A small network was shown many inputs. Here are its activations along a few directions, one row for each input.
Each table varies a few parts of the input and shows all the possible inputs, shuffled.
A made-up example of a description, with smaller parts first: one of 8 places around a ring, together with either a single point or one of 9 places around a ring or (one of 2 separate values, together with one of 6 places along a line).
Shared parts are said once, and a part with two or three values counts as separate values.
(in the rows, 128 means zero)

Other details of the inputs vary at random and push rows far along two fixed directions, the same in every table; ignore that.

Table:
row 1: [145 117  72 127  94 136 167 174 126 141 135 119 135 121 111]
row 2: [129  96  86 133  95 154 123 156 154 130 124 101 143 121 118]
row 3: [138 184 224 120 158  44  96  71  73 106 160 119 102 115 175]
row 4: [108 157 174 133 132 128 170 110 109  65  91 158  99  63 143]
row 5: [137 109  71 127  96 153 184 174 119 134 110 127 140 139 109]
row 6: [142 125 140 107 183  84  93 107 139 181 177 101 148 170 145]
row 7: [104 165 182 139 130 148 162 125 111  68 104 168  87  74 142]
row 8: [158  81 149 132 151 108  94 107 127 166 187 101 146 228 125]
row 9: [128 109  96 152 113 175 139 146 166 133 146 117 149 116 110]
row 10: [142 103  78 129  97 177 136 142 144 117  92 114 168 132 121]
row 11: [142 186 224 102 156  47  84  84  71  99 159 114  96 123 171]
row 12: [114 111  76 117 133 169 154 144 165 142  94 140 156 120 126]
row 13: [112 116  93 133 118 158 123 151 144 166 118 141 129 107  90]
row 14: [152 102 154 130 148  91  82 107 126 162 205  93 132 196 128]
row 15: [130 100  89 147 115 155 148 130 163 130 132 108 161 104 111]
row 16: [160  80 148 120 147  97  90 118 127 168 164  84 156 222 135]
row 17: [114 169 164 135 115 127 154 105  94  67  79 155 108  67 157]
row 18: [117 115  76 135 108 168 136 146 157 142  90 147 125 141 103]
row 19: [ 99 186 146 126 121 121 126 132 114  93  94 167  59  64 131]
row 20: [143 128 134 121 164  76  74 111 132 167 179 107 147 188 134]
row 21: [ 87 167 171 117 127 133 146 129  96 110  81 189  75  71 118]
row 22: [114 112  69 133 115 163 136 147 158 128  95 146 154 136 115]
Description of these inputs: one of 2 separate values, together with either a single point or one of 4 places along a line or one of 6 places around a ring.
- Changing only the choice among 2 separate values turns row 18 into row 19. The same change can be made to row 7. Which row results? => row 9
- Which other rows does row 3 become when the choice among 2 separate values takes its other values? List them by row number. => row 17
- Which other rows does row 21 become when the place on the line of 4 takes its other values? List them by row number. => row 12, row 18, row 22

Table:
row 23: [ 92 157 130 125 120 147 157 136 119 104  75 180  91  72 118]
row 24: [151  78 113 138 138 142 114 120 157 170 155  93 178 181 115]
row 25: [159  83  99 127 124 133 124 137 133 165 152  95 168 197 119]
row 26: [143 102  90 126 138 127 101 132 151 194 145 110 157 182 106]
row 27: [132 143 145 123 148 103 119 109 122 119 139 121 135 125 150]
row 28: [111 157 128 139  95 145 157 134 118  73 100 145  97  54 134]
row 29: [121  91  34 146  87 206 151 158 183 118  84 125 173 109 107]
row 30: [133 140 146 123 144 105 115 107 124 118 134 121 128 130 150]
row 31: [129 138 158 125 150 112 128 106 124 120 129 130 131 141 145]
row 32: [122 144 146 118 145 106 112 130 124 142 144 135  99 134 129]
row 33: [103 156 133 129 113 154 153 128 124  73  81 160 107  70 144]
row 34: [157  87  98 144 121 133 109 128 149 160 166  89 171 186 111]
row 35: [142 135 148 117 127  97 130 125 103 121 136 116 119 138 143]
row 36: [141 134 151 118 128 101 127 127 101 116 134 120 120 144 140]
row 37: [133 132 157 126 137 109 111 108 122 121 142 112 125 120 142]
row 38: [121 145 147 120 144 103 106 122 115 146 125 144 111 140 125]
row 39: [158  84 106 146 131 137 123 126 148 166 164  96 172 187 112]
row 40: [117 133 155 121 152 110 125 124 121 140 140 148 102 143 123]
row 41: [ 91 159 127 127 111 149 146 153 126  92  89 171  79  67 123]
row 42: [127  88  42 157  74 212 163 163 169 120 101 124 163 108  97]
row 43: [131 135 156 126 141 107 115 111 120 123 147 112 132 114 142]
row 44: [137 140 150 133 131 101 125 116 113 120 156 115 127 122 139]
row 45: [131 131 161 127 136 113 108 110 121 117 139 117 126 127 138]
row 46: [131 129 165 126 137 119 114 108 119 120 139 122 125 131 140]
row 47: [119 140 150 119 146 108 112 117 112 147 125 149 111 143 126]
row 48: [140 132 157 120 137 107 142 125 101 122 132 124 122 147 139]
row 49: [125 152 142 114 148 102 112 122 116 150 135 139 116 129 127]
row 50: [115 155 125 122  98 135 170 148 106  79  92 147 106  62 140]
row 51: [117 135 152 121 146 112 115 127 119 140 141 146 100 144 127]
row 52: [111 101  27 138  90 206 158 182 182 143  99 138 147  94  89]
- Changing only one part turns row 29 into row 31. The same change can be made to row 36. Which row results? => row 48
- What is each input in this table made of? => one of 5 places along a line, together with either one of 2 separate values or one of 4 places along a line
- Which other rows agree with row 51 in the place on the line of 5? List them by row number. => row 25, row 33, row 42, row 46, row 47
- Which other rows does row 51 become when the place on the line of 5 takes its other values? List them by row number. => row 32, row 40, row 41, row 52

Table:
row 53: [136 162 176 122 147  95 143 110  91 116 144 134 119 116 147]
row 54: [121 108  60 142  92 165 172 154 149 113 100 131 154  95 113]
row 55: [123  78  57 146 107 185 120 150 169 179 126 124 159 145  75]
row 56: [135 120 152 113 182  85  80  98 148 190 180 106 142 181 135]
row 57: [152 137 147 109 147  73  98 119 103 155 171  99 140 161 142]
row 58: [112 168 170 122 156  98 105 109 109 114 116 157 102 135 144]
row 59: [ 95 153  89 136  66 192 168 172 137  49  71 152  98  14 128]
row 60: [119  91  76 142  94 183 167 143 156  99  82 127 157 103 121]
row 61: [142 115 158 122 157  92  73 100 117 184 167 124 141 207 123]
row 62: [114 169 163 110 170  99 106 104 123 121 130 153 100 120 152]
row 63: [154 116 181 123 161 104 117  94 111 140 155 104 152 177 147]
row 64: [118 149 169 110 149  91 133 139  91 143 136 154  72 140 131]
row 65: [124 105  75 127  89 179 144 156 148 111  87 117 155  96 122]
row 66: [155  60  58 156 106 193 140 149 181 159 156  88 198 171 100]
row 67: [158 137 149 125 145  73 106 104 106 154 166 101 136 167 138]
row 68: [151 117 149 103 161  79 107 133 107 185 165 124 119 230 118]
row 69: [149  79  65 144  98 172 133 136 164 147 109  94 178 152 112]
row 70: [107 199 195 132 109 109 144 114  87  38 102 157  50  38 160]
row 71: [121  93  70 153  86 185 161 153 164  97 113 123 148 102 114]
row 72: [ 75 206 201 122 137 108 144 121  99  66  84 191  41  10 138]
- What is each input in this table made of? => either one of 2 separate values or one of 6 places around a ring or (one of 3 separate values, together with one of 4 places along a line)
